Each row below is a small network's average activation on inputs in which a field has the value named, seen along a few directions.
Values that are neighbours, or in one group, have similar rows; names and order tell nothing.
In the rows, zero is written as 500.
Random noise pushes rows far along 7 fixed directions. That doesn't count. These rows show it; they differ only by the noise:
[475 503 548 487 587 430 456 559 599 601 579 581 477 363 429 452 579 574
 646 500 532]
[591 485 481 484 527 519 597 524 522 545 679 497 460 504 399 495 499 531
 519 509 486]
[531 309 457 432 372 501 438 499 520 696 691 526 278 465 521 482 544 284
 401 380 564]
[466 548 574 558 566 376 382 631 466 446 273 444 536 409 747 545 574 389
 475 617 482]
[605 517 489 555 512 538 666 522 515 427 561 353 552 597 485 604 432 520
 467 535 444]
[412 553 390 350 505 355 593 401 530 689 789 570 494 515 394 426 494 344
 529 550 512]
[564 419 582 452 516 573 526 448 505 753 671 624 372 470 293 406 570 701
 500 268 439]
[580 543 428 497 494 493 673 619 440 378 525 299 618 597 788 602 607 291
 303 650 450]
[449 441 465 530 436 459 584 471 662 529 583 344 530 551 521 634 437 382
 535 456 542]


POPA, 15 values:
zukag: [367 512 606 556 462 380 245 442 588 443 246 567 565 397 701 549 390 438
 566 472 616]
lum: [528 526 455 367 478 587 619 438 313 527 716 586 481 560 429 398 533 504
 458 564 434]
labo: [605 350 530 591 384 627 535 473 428 321 548 313 414 566 497 599 374 500
 473 414 448]
kadu: [536 483 523 615 547 679 509 497 469 428 462 607 497 484 479 469 512 752
 400 443 441]
tuv: [341 553 470 326 494 456 618 308 619 687 588 610 586 482 287 353 485 540
 613 433 476]
dadu: [458 486 501 497 505 500 294 550 626 589 492 590 404 399 287 513 443 648
 689 516 558]
vimu: [523 522 535 627 435 544 547 453 640 498 353 296 499 629 477 664 393 689
 526 318 439]
dev: [403 368 532 398 368 471 370 636 620 577 440 519 387 374 626 451 670 239
 550 389 695]
tavir: [505 360 528 522 441 579 464 445 639 454 346 576 481 490 398 521 459 651
 605 384 529]
fuvos: [548 672 484 559 507 583 667 515 378 395 378 394 599 692 521 481 510 599
 360 492 317]
sadav: [346 422 415 520 479 480 377 437 524 491 519 498 393 353 359 552 335 386
 687 549 704]
dos: [493 451 511 546 627 637 407 692 587 360 445 665 520 389 560 459 627 636
 543 548 535]
seboz: [608 624 488 456 496 446 546 349 376 594 604 604 493 522 184 441 378 578
 575 534 537]
sanub: [529 328 371 449 479 702 697 426 535 623 937 521 596 593 449 413 779 673
 325 280 474]
zad: [489 629 567 352 606 420 466 497 372 592 472 629 617 547 705 309 809 485
 377 459 505]
The values of POPA form 5 separate groups.
Q: List the group mates of zad, in the order listed.
A: zukag, seboz
Q: List the group mates of tavir, in the order listed.
A: tuv, dev
Q: List the group mates of labo, in the order listed.
A: lum, sadav
Q: List the group mates of dos, in the order listed.
A: kadu, sanub

DAS, 13 values:
nir: [327 548 466 444 374 426 651 450 702 505 490 234 667 610 681 652 536 288
 473 396 570]
biver: [576 609 400 420 453 378 527 446 219 489 379 540 456 588 554 423 376 272
 344 661 466]
varon: [615 562 358 474 508 424 614 587 541 243 603 439 598 501 482 519 390 358
 646 829 633]
benal: [471 463 459 485 491 594 579 419 449 509 575 540 571 642 528 516 467 573
 444 487 432]
temeg: [310 566 443 533 531 369 418 404 502 567 430 484 549 514 557 525 445 432
 457 547 481]
tiga: [356 471 624 568 575 481 289 530 563 528 349 628 492 358 547 514 591 696
 616 471 566]
nete: [581 487 503 448 486 547 527 522 517 600 649 442 456 462 540 459 676 471
 453 381 477]
dobak: [706 571 573 519 646 669 553 681 232 488 496 540 441 456 517 378 782 716
 271 510 321]
ruro: [534 533 620 490 552 443 361 531 316 665 396 647 369 407 450 383 597 572
 417 456 376]
sovos: [310 479 397 324 327 243 432 402 519 606 550 524 392 534 478 468 271  21
 539 594 605]
fenu: [493 615 631 462 581 492 422 290 231 606 265 719 516 579 410 367 450 677
 420 390 309]
telo: [414 441 458 463 484 412 314 454 423 475 391 657 417 418 632 450 452 242
 462 577 545]
fopus: [553 404 557 542 521 607 426 686 610 546 582 481 466 377 625 463 699 621
 442 416 515]
The values of DAS form a ring.
Q: A walk along DAS starts at fenu and steps to its neighbour telo. Put biver, benal, nete, ruro in the order it reaches them.
A: benal, ruro, nete, biver
Q: Which values are neighbours of fopus? Give them in the order they are listed.
A: temeg, dobak

DEGUK, 9 values:
dob: [451 504 523 429 511 410 381 486 543 504 423 626 461 354 454 428 461 378
 714 569 574]
vit: [492 574 478 489 582 562 552 394 472 506 642 621 536 526 358 453 406 659
 532 528 524]
liv: [484 507 558 302 493 390 371 357 447 799 554 794 432 404 405 256 593 484
 513 385 497]
refal: [117 582 333 421 463 298 550 392 693 561 596 490 747 562 677 569 453 238
 557 670 558]
vusor: [412 758 481 441 535 358 752 221 298 422 228 406 754 810 410 518 216 561
 413 509 308]
leru: [514 902 474 510 725 334 639 618 318 323 440 424 729 492 515 459 528 498
 507 908 402]
malo: [526 507 482 632 554 424 504 826 713 329 567 348 503 313 476 604 558 594
 772 700 634]
kiv: [498 583 396 571 575 442 593 569 754 347 690 294 589 522 427 637 442 446
 720 655 540]
fara: [593 581 544 636 607 684 730 382 387 284 418 395 706 734 416 617 402 836
 393 469 301]
The values of DEGUK form 3 separate groups.
Q: List the group mates of vit, in the order listed.
A: refal, fara
Q: List the group mates of liv, in the order listed.
A: dob, vusor

GIDA, 12 values:
liseg: [526 426 513 399 454 571 450 421 324 662 543 719 362 494 434 369 494 568
 448 422 490]
fivap: [602 661 565 450 529 503 610 487 273 637 582 510 484 554 469 437 585 583
 330 472 330]
fose: [693 272 555 444 415 696 270 409 142 697 488 790 138 568 501 309 532 483
  76 293 352]
zibi: [364 776 269 287 599 421 870 318 270 527 659 523 866 847 654 383 588 369
 101 684 244]
pumok: [896 395 316 392 440 581 517 749 237 322 618 570 250 524 597 354 473 233
 297 809 491]
pupu: [599 625 435 543 613 458 494 431 318 320 515 648 466 531 361 468 189 557
 520 759 506]
meko: [637 221 519 547 320 579 325 639 550 409 392 371 274 442 744 596 566 283
 416 369 623]
til: [590 218 405 576 430 655 397 671 554 447 710 539 239 322 499 544 589 445
 560 515 650]
pagu: [603 583 573 483 482 467 315 531 274 587 502 569 224 486 327 376 356 402
 384 574 420]
gupu: [670 226 671 642 352 752 399 558 583 527 378 312 288 471 530 607 564 615
 390  79 554]
tadib: [631 547 286 322 381 506 744 255 250 544 720 524 412 777 353 454 272 199
 288 563 403]
pov: [366 311 608 482 269 419 290 445 491 786 403 440 354 401 643 529 651 266
 385 251 592]
The values of GIDA form a line.
Q: A walk along GIDA starts at pagu and steps to its neighbour fivap. Put liseg, zibi, pupu, tadib in the order it reaches them.
A: tadib, liseg, pupu, zibi
Q: What is the length, in steps, of the shortest route from fose to pov?
A: 7
